A small network was shown many inputs. Here are its activations along a few directions, one row for each input.
In each table, some parts of the input vary, and every possible input appears once, in random order.
Descriptions start from the smaller parts, as in this example, which fits no table here: one of 4 places along a line, together with either a single point or (one of 2 separate values, together with one of 5 places around a ring) or one of 11 places along a line.
Shared parts are said once, and a part with two or three values counts as separate values.
(in the rows, 128 means zero)

Table:
r1: [173 209 190  95 176 171 125  86 104 107 178]
r2: [183 188 181 100 156 180  82  92 107  84 154]
r3: [159 178 187  99 119 170  87 109  87  52 144]
r4: [140  60 131 103  60  95 128 138 206 167 103]
r5: [ 57 112  83 187 147  92 140 147 126 159  90]
r6: [112 161 246 147 146 132 171  42 121 162  95]
r7: [166  92 107  68 105 147 122 198 138 112 162]
r8: [130 182 208 154 149 136 151  37 157 170  98]
r9: [ 99 120  84 130 161 146 126 209  92 103 163]
r10: [141 162 199 161 127 144 108  42 161 147  74]
r11: [ 64 124  65 192 144  91 136 118 126 159  91]
r12: [183  83 112  47  88 142 118 180 158 102 164]
r13: [ 87 125  49 191 138  80 142  81 108 155  99]
r14: [134 102 105  95 126 151 126 220 120 112 158]
r15: [123  69 128 121  75  98 133 154 187 176  96]
r16: [127 145  31 145 158 125 127 123  66  93 175]
r17: [106 143  47 145 166 138 120 161  81  94 169]
r18: [155 188 227  91 176 165 140  92  68 104 178]
r19: [ 91  80 126 145  99 102 138 177 168 177  87]
r20: [116 154 203 165  90 131 116  56 141 118  62]
r21: [205  93  87  63  95 123 131 149 143  97 170]
r22: [ 95 131  64 143 174 140 126 186  83  99 169]
r23: [ 60 100 104 175 132  98 139 169 137 165  86]
r24: [164  69 108 112  65  77 139 107 190 156 106]
Describe the family of inputs behind these rows.
Answer: one of 2 separate values, together with either one of 4 places along a line or one of 8 places along a line
List by row number the other rows that have the choice among 2 separate values in common with r23.
Answer: r4, r5, r6, r8, r10, r11, r13, r15, r19, r20, r24
Change only the choice among 2 separate values in r16. List by row number the other rows that result.
Answer: r13
Change only the place on the line of 8 in r17. List by row number the other rows that result.
Answer: r7, r9, r12, r14, r16, r21, r22

Table:
r25: [137 188 108 136 172 155 114 107  71  76 169]
r26: [131 184 142 120 175 162 118 123  71  88 168]
r27: [118 133 191 145 114 120 141  92 162 165  85]
r28: [109  73  41 122 128  86 162 180 121 147 156]
r29: [148 165 169  98 157 169 118 141  93  97 170]
r30: [182 140 162  74 129 164 116 136 125  94 167]
r31: [132 123 181 134 103 115 138  84 178 162  88]
r32: [ 94 158 127 197 150 114 131  53 118 148  89]
r33: [162 150 174  85 139 169 118 144 110  97 166]
r34: [103 144 187 160 133 121 141  89 144 165  86]
r35: [150 110 164 121  74 103 128  74 182 155  89]
r36: [114  76  14 125 122 108 134 206 140 140 145]
r37: [203 125 143  65 100 150 109 125 127  87 159]
r38: [ 77  58  52 148  88  94 131 208 131 126 104]
r39: [ 99  66  30 140 110 100 109 215 156 143 119]
r40: [ 89 157 160 181 153 118 138  70 119 157  87]
Describe the family of inputs behind these rows.
Answer: either one of 4 places along a line or (one of 2 separate values, together with one of 6 places along a line)
What sort of input is r31?
Answer: one of 2 separate values, together with one of 6 places along a line
Change only the place on the line of 6 in r35. List by row number the other rows that result.
Answer: r27, r31, r32, r34, r40
